Each row below holds a small network's activations on one input, seen along a few directions.
In each table, some parts of the input vary, and every possible input appears once, in random order.
A made-up example of a description, with smaller parts first: one of 3 separate values, together with either a single point or one of 9 places along a line or (one of 4 places along a line, together with one of 5 places around a ring).
Shared parts are said once, and a part with two or three values counts as separate values.

Table:
row 1: [ 0.16 -1.39 -1.55  1.72  3.37 -2.27 -2.68  6.73  4.16  0.36 -0.23 -0.80
  1.47]
row 2: [-3.42 -1.96 -0.24 -5.45 -4.16  2.14 -0.55 -1.98  1.42 -2.25  1.45  2.17
 -1.57]
row 3: [ 0.70  0.51 -3.65 -1.84  1.80  0.60 -0.44  7.26  0.60  1.54  0.24  2.55
  3.96]
row 4: [-2.88  2.56 -1.77  0.80  1.02 -0.34  3.06  0.27 -4.19 -0.89 -3.24  2.15
 -3.22]
row 5: [-0.83 -1.93 -3.84  0.64  2.78 -1.54 -4.10  5.21  3.29 -1.65 -3.21  0.23
  0.51]
row 6: [-0.09 -3.05  2.32 -1.68 -4.83  1.47  1.34 -0.06  2.91  1.29  5.89  1.60
 -1.31]
row 7: [-0.95 -0.33 -4.82 -2.48  1.79  0.58 -1.51  6.51  0.77 -0.81 -2.78  0.76
  2.08]
row 8: [-1.25  1.74  1.52  4.36  2.37 -3.69  2.07  0.74 -0.68  0.16 -0.74  0.24
 -3.76]
row 9: [ 2.33  1.05 -0.51 -6.37 -0.17  2.73 -3.88 -0.10 -0.55  2.51  3.64 -0.78
  2.23]
row 10: [ 1.00 -1.21 -0.50 -4.05  0.53  0.80 -7.31 -1.98  2.49 -0.59 -0.31 -2.80
 -1.50]
row 11: [ 1.13 -0.23 -0.26  2.18 -0.49  0.48 -2.28 -5.24  0.85 -3.25 -3.30 -3.86
  2.25]
row 12: [-1.56 -1.02  1.02 -4.82 -3.94  2.10  0.34 -1.04  0.84 -0.42  4.90  3.75
  0.37]
row 13: [-0.49  3.58 -0.22  0.47  1.32 -1.18  4.30  1.45 -4.66  0.86  0.06  3.19
 -1.26]
row 14: [-2.43 -2.69  2.79 -0.64 -3.07  0.00 -1.90 -1.58  4.84 -1.03  4.01  0.97
 -2.45]
row 15: [ 1.44 -1.20  1.08 -2.39  0.79 -0.06 -6.01 -0.78  3.29  1.93  2.85 -3.83
 -0.55]
row 16: [-2.17  0.91 -0.92  2.90  2.09 -3.59  0.66 -0.72 -1.94 -2.00 -3.54  0.82
 -4.80]
row 17: [-3.76 -1.10  0.42 -1.11 -2.04  0.81  2.71 -1.39 -0.30 -0.59 -3.07  4.56
 -1.08]
row 18: [ 1.16  1.56 -1.65  3.49  4.01 -1.42  0.01 -2.45 -2.46 -2.66 -3.96 -2.65
 -2.66]
row 19: [-1.78 -0.28  1.66 -0.97 -2.44 -0.31  3.53 -0.29 -1.36  1.30  0.20  5.74
  1.01]
row 20: [ 1.94 -1.58 -1.58  0.57  0.84 -1.20 -0.18  8.52  1.42  2.60  1.41 -0.20
  2.89]
row 21: [-2.93 -3.11  0.66 -2.55 -3.13 -0.19 -2.85 -3.08  4.08 -3.12  1.06  1.52
 -3.48]
row 22: [-3.40 -2.47  1.40  1.52 -1.28 -1.89  0.04 -2.35  1.96 -1.65 -3.45  3.57
 -2.72]
row 23: [ 3.44 -0.51  1.57 -2.95 -0.55  2.59 -3.41  1.32  1.26  3.71  4.75 -2.79
  0.86]
row 24: [ 2.88  2.02 -0.59 -0.07 -1.49  2.75  1.79 -3.67 -1.27  0.59  0.32 -1.75
  5.72]
row 25: [ 1.85  1.90  0.79  4.39  4.46 -2.66  1.28 -1.01 -1.81 -0.70 -0.90 -3.73
 -1.21]
row 26: [-0.61 -2.27  3.65  1.85 -3.03 -1.48  4.11  0.76  0.11  2.45  1.53  3.56
 -0.27]
row 27: [ 0.46  0.52 -1.52 -6.44 -0.28  4.03 -4.77 -0.92  0.49  0.58  0.00 -1.78
  0.03]
row 28: [ 3.89  2.08  1.13  3.55  2.76 -0.55  4.18  0.79 -3.79  1.46  0.97 -2.63
 -0.05]
row 29: [ 3.71  0.50  2.33  3.05 -1.69  2.04  1.60 -1.89 -0.67  0.86  1.75 -3.68
  4.96]
row 30: [ 0.22  2.84 -2.58  1.02  2.75  0.82  2.11 -1.56 -5.30 -1.45 -3.51 -1.89
 -0.57]
row 31: [ 2.09  3.76 -1.37  1.46  2.73  0.69  3.36 -0.66 -5.57  0.84 -0.39 -0.39
  1.17]
row 32: [ 0.56  1.76  1.98  3.49  0.42 -2.01  4.63  2.60 -3.27  1.99  1.21  1.34
 -2.52]
row 33: [-3.07 -2.04  3.25  3.49 -1.39 -2.23  1.29 -1.17  2.87  0.86 -0.57  3.07
 -1.83]
row 34: [ 1.66 -0.12  1.45  3.66 -0.56 -0.69 -1.00 -3.93  1.44 -0.79 -0.29 -4.96
  3.43]
row 35: [ 1.00  1.20 -1.43 -0.79 -1.28  2.66  0.47 -4.34 -1.26 -2.06 -2.76 -3.28
  3.85]
- What do these inputs look like to the network? => one of 5 places around a ring, together with either a single point or one of 6 places around a ring
- Which other rows agree with row 32 in the place on the ring of 5? List them by row number. => row 6, row 20, row 23, row 26, row 28, row 29
- Change only the place on the ring of 5 in row 18. List by row number the other rows that result. => row 25, row 28, row 30, row 31
- Which other rows agree with row 8 in the place on the ring of 5? List them by row number. => row 1, row 14, row 15, row 25, row 33, row 34

Table:
row 36: [ 4.46  4.66 -2.13  5.35  5.42 -0.65  1.47 -1.31 -5.48 -0.60 -4.03 -6.62
  2.77]
row 37: [ 3.18 -1.95 -0.23 -5.82 -1.68  3.88 -8.33 -1.96  4.77  0.34  3.85 -5.08
  3.83]
row 38: [ 0.35 -2.47  2.15 -5.89 -5.29  4.13 -4.45 -6.14  3.74 -0.20  3.44 -1.96
  1.66]
row 39: [ 3.21  3.41 -2.83  4.94  6.55 -2.41  1.29  5.01 -4.61  1.24 -3.59 -3.01
  1.19]
row 40: [ 2.00  4.05  0.54  5.47  2.17 -0.76  5.40 -5.42 -6.05 -1.51 -3.16 -3.27
  0.26]
row 41: [-2.00  2.94  1.50  5.93  0.90 -2.96  8.06 -4.45 -5.63 -1.98 -3.61  1.51
 -3.40]
row 42: [-2.72  1.65  0.40  6.34  1.85 -4.42  8.48  1.66 -4.51 -0.76 -3.60  4.53
 -3.59]
row 43: [-0.53  2.40 -1.69  5.65  4.92 -4.24  4.62  6.53 -3.93  1.21 -3.39  3.00
 -1.21]
row 44: [ 1.44 -2.58 -2.03 -6.31 -0.68  2.78 -7.79  4.23  5.63  1.51  3.49 -2.23
  3.05]
row 45: [-3.28 -3.53  3.18 -5.18 -6.33  1.92 -1.99 -5.06  4.24 -0.98  3.68  2.99
 -2.36]
row 46: [-4.04 -4.71  1.55 -4.84 -5.58  1.35 -1.67  1.05  5.59 -0.02  3.14  5.94
 -2.24]
row 47: [-2.07 -3.87 -0.41 -5.67 -2.26  1.38 -5.08  5.87  6.23  1.75  3.79  4.19
  0.04]
- The inputs of row 43 and row 42 match in every part but one. If row 47 is changed in the same way as row 43 into row 42, which row does it become? => row 46
- What do these inputs look like to the network? => one of 2 separate values, together with one of 6 places around a ring
- Change only the choice among 2 separate values in row 40. List by row number the other rows that result. => row 38
